These are the activations of a small neural network, seen along a few directions. Each row is one input.
Each table varies a few parts of the input and shows all the possible inputs, shuffled.
Descriptions start from the smaller parts, as in this example, which fits no table here: one of 8 places around a ring, together with either a single point or (one of 2 separate values, together with one of 4 places along a line) or one of 11 places around a ring.
Shared parts are said once, and a part with two or three values counts as separate values.

Table:
R1: [1.806 1.680 0.774 1.991 -3.915 0.091 3.096 -1.678 -0.985 -2.292 -1.496 -3.940 -1.370 1.168 0.734 6.778]
R2: [5.448 -2.884 0.231 -2.549 0.788 -0.749 -4.111 0.467 -3.943 -0.386 -0.514 3.066 3.265 -2.310 -3.836 -4.224]
R3: [-0.891 2.966 -0.748 2.655 -2.138 -0.660 3.830 -1.902 -0.077 -2.522 -0.819 -3.803 -2.280 1.378 1.152 5.103]
R4: [-1.086 3.345 -0.653 2.111 -0.567 -1.262 4.551 -0.474 0.939 -2.538 -0.499 -2.277 -2.511 1.796 0.477 4.472]
R5: [-0.240 1.099 -0.913 0.894 2.585 3.538 -2.306 2.303 1.231 4.316 2.702 2.305 0.613 3.469 -1.380 -2.554]
R6: [-0.141 -0.898 0.489 -2.359 2.848 -0.385 -2.469 2.529 0.705 0.960 1.967 2.346 0.753 -0.461 2.036 -3.997]
R7: [-1.420 -2.394 0.529 -0.747 -3.939 -0.424 -4.137 -2.079 0.739 1.711 -0.034 -1.171 2.471 -1.827 2.179 -1.622]
R8: [1.283 -1.706 2.255 -1.333 -3.541 -2.431 -0.428 -1.680 -0.292 -2.690 -2.009 -3.180 0.184 -1.730 2.941 2.706]
R9: [-1.135 0.934 -1.105 1.351 1.402 3.327 -2.182 0.970 1.022 4.874 2.540 1.801 0.782 3.087 -1.283 -2.650]
R10: [0.132 0.232 1.140 -1.844 1.757 -2.758 1.567 1.236 1.001 -3.621 -1.456 0.076 -0.769 -1.143 2.431 -0.717]
R11: [-0.204 -0.818 1.429 -0.982 -3.629 -2.871 -0.254 -2.252 0.472 -2.617 -1.752 -3.030 0.054 -2.115 2.975 2.150]
R12: [-1.460 -0.105 0.832 -0.870 -1.926 -3.204 0.066 -2.035 0.726 -3.413 -1.103 -2.800 -0.561 -1.666 2.693 0.840]
R13: [6.778 1.943 -0.974 0.385 0.817 -0.465 3.205 0.261 -5.014 -4.615 -1.906 0.212 -0.533 0.076 -4.952 3.819]
R14: [0.096 1.683 -0.638 1.476 3.523 3.843 -2.055 3.912 1.144 4.485 2.558 3.507 0.069 3.400 -1.004 -3.229]
R15: [-2.159 -0.276 0.300 -1.515 0.068 -3.340 0.798 -0.469 1.399 -3.540 -1.254 -1.981 -1.252 -1.221 2.772 0.468]
R16: [0.468 2.372 -0.894 2.413 -4.108 -0.517 3.599 -2.091 -0.527 -2.019 -0.838 -4.010 -2.072 0.771 0.991 6.246]
R17: [-2.833 -1.489 -0.252 -1.038 -0.529 -0.895 -2.666 -0.356 1.752 1.191 0.083 0.032 1.314 -0.519 1.701 -3.589]
R18: [-0.062 3.057 -0.727 2.055 0.694 -0.562 4.918 0.274 0.836 -3.049 0.226 -1.854 -2.815 1.951 0.089 3.762]
R19: [-0.790 0.288 0.742 -1.748 0.912 -3.210 1.738 0.611 1.030 -3.310 -0.797 -1.312 -0.976 -1.248 2.332 -0.213]
R20: [0.740 0.523 1.063 -2.067 3.091 -2.413 1.385 2.886 0.502 -4.009 -0.391 0.805 -1.058 -1.182 2.706 -0.458]
R21: [-0.933 -3.686 1.582 -2.255 0.704 -1.862 3.641 -2.881 -1.241 -1.685 -3.207 1.712 -0.923 -5.191 -1.726 1.347]
R22: [0.706 3.475 -0.714 1.821 1.846 -0.599 5.212 1.499 0.377 -2.854 -0.670 -1.079 -2.531 1.524 0.488 4.047]
R23: [-0.247 -0.228 -0.056 1.413 0.237 0.585 7.405 -2.935 -2.442 -1.089 -2.183 0.633 -2.688 -2.143 -3.509 5.253]
R24: [-2.067 -2.933 -0.904 1.683 -0.078 4.354 0.174 -2.420 -1.084 6.692 0.348 4.021 0.846 -1.082 -5.468 -1.056]
R25: [-3.038 0.810 -1.444 2.144 -0.859 2.803 -2.499 -0.475 1.775 5.079 1.817 0.179 0.767 3.411 -1.571 -1.999]
R26: [5.247 -0.712 -1.583 0.802 0.455 3.166 -3.990 0.723 -3.968 3.416 1.069 3.424 2.823 1.308 -6.984 -2.556]
R27: [1.835 4.388 0.320 1.250 3.984 0.074 5.121 3.573 -0.002 -3.314 0.058 0.162 -3.553 2.300 1.033 3.107]
R28: [-2.411 -1.786 -0.384 -0.808 -2.201 -0.994 -3.531 -1.182 1.295 1.345 0.761 -0.938 1.736 -1.481 1.926 -2.752]
R29: [1.414 0.875 0.840 -2.417 4.286 -2.308 1.759 3.783 0.767 -3.644 -0.673 0.964 -2.048 -0.810 3.301 -0.999]
R30: [-2.120 -5.203 1.475 -1.777 0.570 0.469 -0.376 -2.664 -0.986 2.781 -1.204 3.714 1.361 -4.767 -2.674 -2.396]
R31: [0.271 -0.630 0.267 -2.588 4.196 0.043 -2.295 3.520 1.248 0.545 1.471 2.633 0.324 -0.157 2.369 -4.859]
R32: [-0.994 -1.262 0.897 -1.925 1.566 -0.552 -2.585 1.159 1.476 0.941 0.457 2.004 1.394 -0.606 1.448 -4.175]
R33: [-1.500 -0.189 -1.243 2.356 -4.262 3.259 -3.806 -2.024 0.667 5.782 1.900 -1.086 1.701 2.026 -0.910 -0.032]
R34: [-0.662 -1.163 -0.453 1.674 -3.837 4.145 -4.228 -0.967 -0.222 5.530 2.044 -1.439 2.210 2.007 -1.391 0.255]
R35: [-2.852 0.622 -1.292 2.525 -2.553 2.937 -3.637 -1.973 1.055 4.815 2.319 -0.751 1.326 2.534 -1.361 -1.366]
R36: [-2.445 1.041 -1.200 1.935 0.238 3.097 -2.120 0.960 1.350 4.656 2.297 1.025 1.344 2.905 -2.049 -2.533]
R37: [1.337 3.791 -0.283 0.996 2.743 -0.168 4.782 2.476 0.175 -3.405 -0.566 -0.100 -2.480 2.050 0.408 3.525]
R38: [6.366 -1.548 0.675 -2.476 1.295 -2.851 -0.236 0.485 -4.437 -5.169 -2.387 1.151 1.115 -3.037 -2.757 -0.467]
R39: [-1.689 -1.834 -0.033 -0.989 0.822 -0.552 -2.375 0.198 1.855 0.801 1.209 0.878 1.358 -0.738 1.529 -4.323]
R40: [-0.548 -3.383 0.651 -1.644 -3.345 0.303 -4.559 -1.288 -0.316 1.859 -0.067 -1.899 2.614 -1.726 2.144 -1.112]
Question: Changing only one part turns R24 into R30. The same change can be made to R34. Which row results?
Answer: R40
Question: Changing only one part turns R38 into R13. The same change can be made to R12. Which row results?
Answer: R3
Question: What do these inputs look like to the network?
Answer: one of 4 places along a line, together with either one of 2 separate values or one of 8 places along a line
Question: A walk changes only the place on the line of 8. It starts at R14 and steps to R5. List the rest of the walk in order.
Answer: R9, R36, R25, R35, R33, R34
Question: Which other rows does R15 become when the place on the line of 8 takes its other values? List them by row number.
Answer: R8, R10, R11, R12, R19, R20, R29

Table:
R41: [1.966 5.631 -1.902 3.043 1.787 1.071 3.449 2.566 -0.294 -2.897 0.163 -1.420 -1.834 4.259 -1.452 3.668]
R42: [-3.747 -0.956 0.873 2.356 -1.563 4.681 -1.307 -0.565 2.115 6.375 0.996 0.509 0.775 1.697 -0.192 0.789]
R43: [-0.563 5.405 -1.112 3.111 -0.146 0.705 2.514 1.980 1.955 -2.164 0.343 -3.568 -2.444 4.805 2.137 4.539]
R44: [-1.258 -2.001 0.741 -2.626 2.117 -0.657 -6.919 2.689 2.823 2.596 1.920 1.649 2.316 0.514 3.435 -6.901]
R45: [-1.612 3.058 -2.368 3.323 -5.762 -0.447 1.525 -3.939 -0.619 -1.815 -0.266 -5.618 -0.760 1.797 -0.175 5.183]
R46: [-1.688 -1.967 1.257 -2.486 -2.350 -6.603 2.644 -3.783 0.021 -6.827 -3.761 -3.628 -1.054 -4.898 2.713 2.399]
R47: [2.634 -4.809 0.809 -3.194 -0.536 0.862 -6.528 -0.073 -1.900 3.623 0.757 2.521 3.755 -2.777 -0.708 -5.180]
R48: [-2.602 1.706 -1.831 2.389 3.458 3.969 0.208 1.384 1.433 4.815 2.231 2.826 -0.161 3.338 -3.525 -1.476]
R49: [3.400 -0.071 0.466 -2.809 2.921 -4.273 5.168 0.490 -2.967 -6.692 -2.912 1.613 -2.329 -4.107 -0.474 1.225]
R50: [3.787 2.169 -0.806 3.225 -3.292 2.254 3.467 -1.046 -2.765 -1.235 -0.790 -2.256 -0.828 1.365 -2.158 5.937]
R51: [-1.758 -4.127 -0.332 -2.438 -3.679 -1.994 -7.655 -3.178 0.399 2.930 1.338 -0.620 3.910 -2.269 1.157 -6.619]
R52: [-0.444 -0.016 -1.452 2.054 1.608 4.079 0.062 -0.532 -1.280 5.367 1.042 3.417 0.308 2.024 -6.508 -0.411]
R53: [-0.759 -1.610 -0.639 2.233 -1.571 5.086 0.000 -1.979 -1.271 6.288 1.160 1.756 0.946 0.567 -4.127 0.517]
R54: [-0.186 -1.005 2.971 -2.844 0.058 -4.176 3.998 0.620 0.321 -5.888 -2.773 -1.419 -2.004 -4.409 5.800 2.921]
R55: [1.424 -1.701 0.056 -2.737 4.085 -0.373 -5.517 2.945 0.948 2.189 2.137 3.844 2.779 0.263 -0.270 -7.764]
R56: [3.319 -2.801 2.970 -3.176 0.641 -3.938 4.309 -0.799 -2.237 -6.190 -3.913 -0.341 -1.346 -4.985 0.734 3.144]
R57: [0.354 -4.298 2.841 -2.732 -0.937 0.329 -7.319 1.173 1.509 3.494 1.146 1.427 3.533 -1.423 2.892 -5.515]
R58: [1.529 1.084 1.242 -2.761 5.167 -4.744 5.253 2.362 0.059 -7.590 -2.156 0.967 -2.583 -2.378 1.821 0.396]
R59: [-4.733 1.901 -1.617 2.731 0.835 3.589 -0.256 0.715 3.390 5.476 3.141 0.796 -0.977 3.587 0.669 -1.534]
R60: [3.733 4.297 -2.312 3.090 -0.337 1.535 3.653 0.407 -3.269 -2.097 -0.139 -0.547 -1.757 2.599 -4.019 4.485]
R61: [-1.151 0.742 1.818 -2.688 3.118 -5.140 4.061 2.063 2.141 -7.053 -2.399 -1.196 -2.992 -2.137 5.506 1.377]
R62: [-5.686 -0.873 -2.035 2.754 -4.446 2.402 -1.642 -5.025 1.035 5.658 1.849 -1.496 0.986 1.126 -2.281 -0.606]
R63: [0.710 3.462 0.221 3.459 -3.634 1.949 2.993 0.384 0.117 -1.205 -0.038 -3.462 -1.389 2.538 2.162 5.802]
R64: [3.330 -3.220 0.142 -3.276 2.458 -0.165 -6.160 1.138 -1.662 2.841 0.924 4.244 3.154 -1.098 -3.137 -6.378]
Question: What do these inputs look like to the network?
Answer: one of 4 places along a line, together with either a single point or one of 5 places around a ring
Question: Changing only the place on the line of 4 turns R61 into R43. The same change can be made to R58. Which row results?
Answer: R41
Question: Which other rows does R44 become when the place on the ring of 5 takes its other values? List them by row number.
Answer: R47, R55, R57, R64
Question: Which other rows agree with R62 in the place on the line of 4? List them by row number.
Answer: R42, R48, R52, R53, R59

Table:
R65: [2.109 4.051 -0.950 2.607 1.098 -0.226 7.560 0.044 -1.951 -4.268 -1.842 -0.465 -3.399 1.307 -3.258 6.034]
R66: [-3.265 -1.861 0.306 -0.828 1.370 1.775 -5.457 1.524 3.292 5.452 2.623 2.028 2.004 1.183 1.991 -5.990]
R67: [4.013 -2.538 2.679 -5.098 1.410 -6.402 2.749 0.090 -2.403 -8.884 -4.106 -1.075 -0.753 -5.880 2.679 1.648]
R68: [1.152 -6.000 1.636 -4.898 0.692 -1.435 -7.738 -0.162 -1.196 2.739 0.610 3.842 4.450 -4.266 -0.474 -7.968]
R69: [2.150 3.927 -0.220 0.252 3.890 -1.699 6.571 3.024 -0.428 -5.708 -1.230 0.258 -3.718 0.534 1.037 3.477]
R70: [0.643 -0.019 -2.196 2.363 0.528 5.387 -3.916 0.450 -0.933 6.670 2.416 2.666 2.546 3.258 -5.464 -2.678]
R71: [-4.640 -3.066 -0.824 0.283 -3.234 2.164 -5.745 -2.735 1.883 6.514 1.946 -0.498 2.626 -0.087 0.727 -3.600]
R72: [-0.830 1.494 0.307 0.540 -3.298 -3.715 3.882 -2.394 0.385 -5.846 -2.493 -5.092 -2.078 -1.021 3.036 5.207]
R73: [-1.097 2.308 1.400 -0.633 1.578 -3.484 4.845 1.550 1.975 -6.124 -1.740 -2.219 -2.886 -0.714 4.724 3.291]
R74: [1.078 0.171 -1.101 -0.234 3.487 3.052 -4.562 3.158 0.510 5.173 3.523 3.977 1.659 2.986 -2.010 -6.001]
R75: [0.041 2.580 0.025 2.826 -3.303 -0.124 6.507 -2.274 -1.064 -3.351 -2.108 -3.683 -2.992 0.227 0.027 8.054]
R76: [-1.356 -1.048 -1.064 2.821 -4.217 4.707 -4.695 -2.274 -0.070 7.633 2.402 0.260 2.541 2.474 -3.017 -1.474]
Question: What do these inputs look like to the network?
Answer: one of 2 separate values, together with either a single point or one of 5 places around a ring
Question: Which other rows does R74 become when the choice among 2 separate values takes its other values? List them by row number.
Answer: R69

Table:
R77: [0.605 1.540 -0.913 0.463 3.041 0.922 2.795 1.322 -0.313 -0.723 -0.052 1.407 -1.191 0.811 -1.553 1.077]
R78: [-0.139 -0.955 -0.306 0.160 -1.279 0.104 1.710 -2.260 -1.562 -0.455 -1.386 -0.566 -0.178 -1.707 -1.774 2.410]
R79: [3.250 3.555 -1.131 1.602 0.603 0.869 0.905 2.304 -0.943 -1.748 0.433 -0.589 -0.763 2.873 -0.395 1.680]
R80: [-2.773 1.405 0.344 1.466 -1.200 -0.189 1.969 -0.648 2.053 -0.121 -0.226 -1.866 -1.656 1.189 1.751 2.412]
R81: [0.297 0.740 -0.250 -0.133 3.214 0.280 2.693 1.523 -0.360 -0.407 0.205 2.538 -1.194 -0.205 -1.224 -0.518]
R82: [1.863 -3.011 1.069 -2.684 -0.726 -2.043 -1.735 -1.190 -1.618 -0.981 -0.899 0.124 1.326 -2.764 -0.099 -1.506]
R83: [2.598 0.971 -0.584 1.445 -3.663 0.003 -0.190 -1.058 -2.160 -1.604 -0.777 -2.691 0.204 0.489 -0.557 3.049]
R84: [-3.019 0.529 -0.175 0.580 -0.235 -0.334 1.577 -0.455 1.717 -0.288 -0.370 -1.382 -1.288 -0.067 2.115 1.435]
R85: [-1.398 -0.688 1.070 -1.239 -0.108 -1.928 -1.707 0.714 1.822 -1.331 -0.322 -0.968 0.406 -0.698 3.349 -1.564]
R86: [2.263 0.371 0.454 -1.181 3.188 -0.775 -0.468 2.793 -0.355 -1.501 -0.041 1.824 0.188 0.018 -0.290 -1.937]
R87: [-0.120 2.535 -0.459 1.621 -2.548 -0.280 -0.243 0.260 1.297 -1.576 0.450 -3.688 -0.340 2.087 3.051 2.173]
R88: [2.570 -0.298 0.595 -2.319 3.713 -1.182 -0.705 2.397 -0.341 -1.239 0.687 2.108 0.242 -0.457 0.098 -2.913]
R89: [0.870 2.331 -0.409 1.443 2.179 1.131 3.317 1.181 -0.031 -0.636 0.070 0.839 -1.583 2.087 -1.908 1.939]
R90: [-1.267 -1.327 1.237 -2.513 0.368 -2.339 -1.998 0.349 1.769 -1.022 0.398 -0.535 0.485 -1.116 3.734 -2.519]
R91: [1.590 -2.242 0.873 -1.594 -1.296 -1.629 -1.606 -0.944 -1.506 -1.267 -1.595 -0.048 1.291 -2.313 -0.484 -0.451]
R92: [-2.601 -0.948 -2.309 1.463 -1.001 3.352 -6.128 -1.122 1.013 7.382 3.162 1.751 2.574 2.575 -2.973 -5.268]
R93: [0.110 -0.148 0.219 1.164 -2.143 0.292 2.203 -2.407 -1.257 -0.388 -1.208 -1.146 -0.588 -0.425 -2.106 3.301]
R94: [-3.404 -0.182 0.439 -0.224 -0.062 -0.931 1.391 -0.673 1.845 -0.043 -0.034 -0.096 -0.990 -1.018 2.397 -0.037]
R95: [-0.239 -1.807 0.214 -0.364 -1.146 -0.510 1.652 -2.339 -1.475 -0.208 -1.295 0.552 -0.160 -2.711 -1.457 0.877]
R96: [-1.055 -2.372 0.022 0.844 -0.900 5.187 -5.434 0.252 0.405 8.156 2.802 2.430 3.216 1.350 -1.674 -3.642]
Question: What do these inputs look like to the network?
Answer: either one of 2 separate values or (one of 3 separate values, together with one of 6 places along a line)
Question: Which other rows does R77 become when the choice among 3 separate values takes its other values? List them by row number.
Answer: R78, R84
Question: Which other rows does R90 become when the choice among 3 separate values takes its other values? List them by row number.
Answer: R82, R88
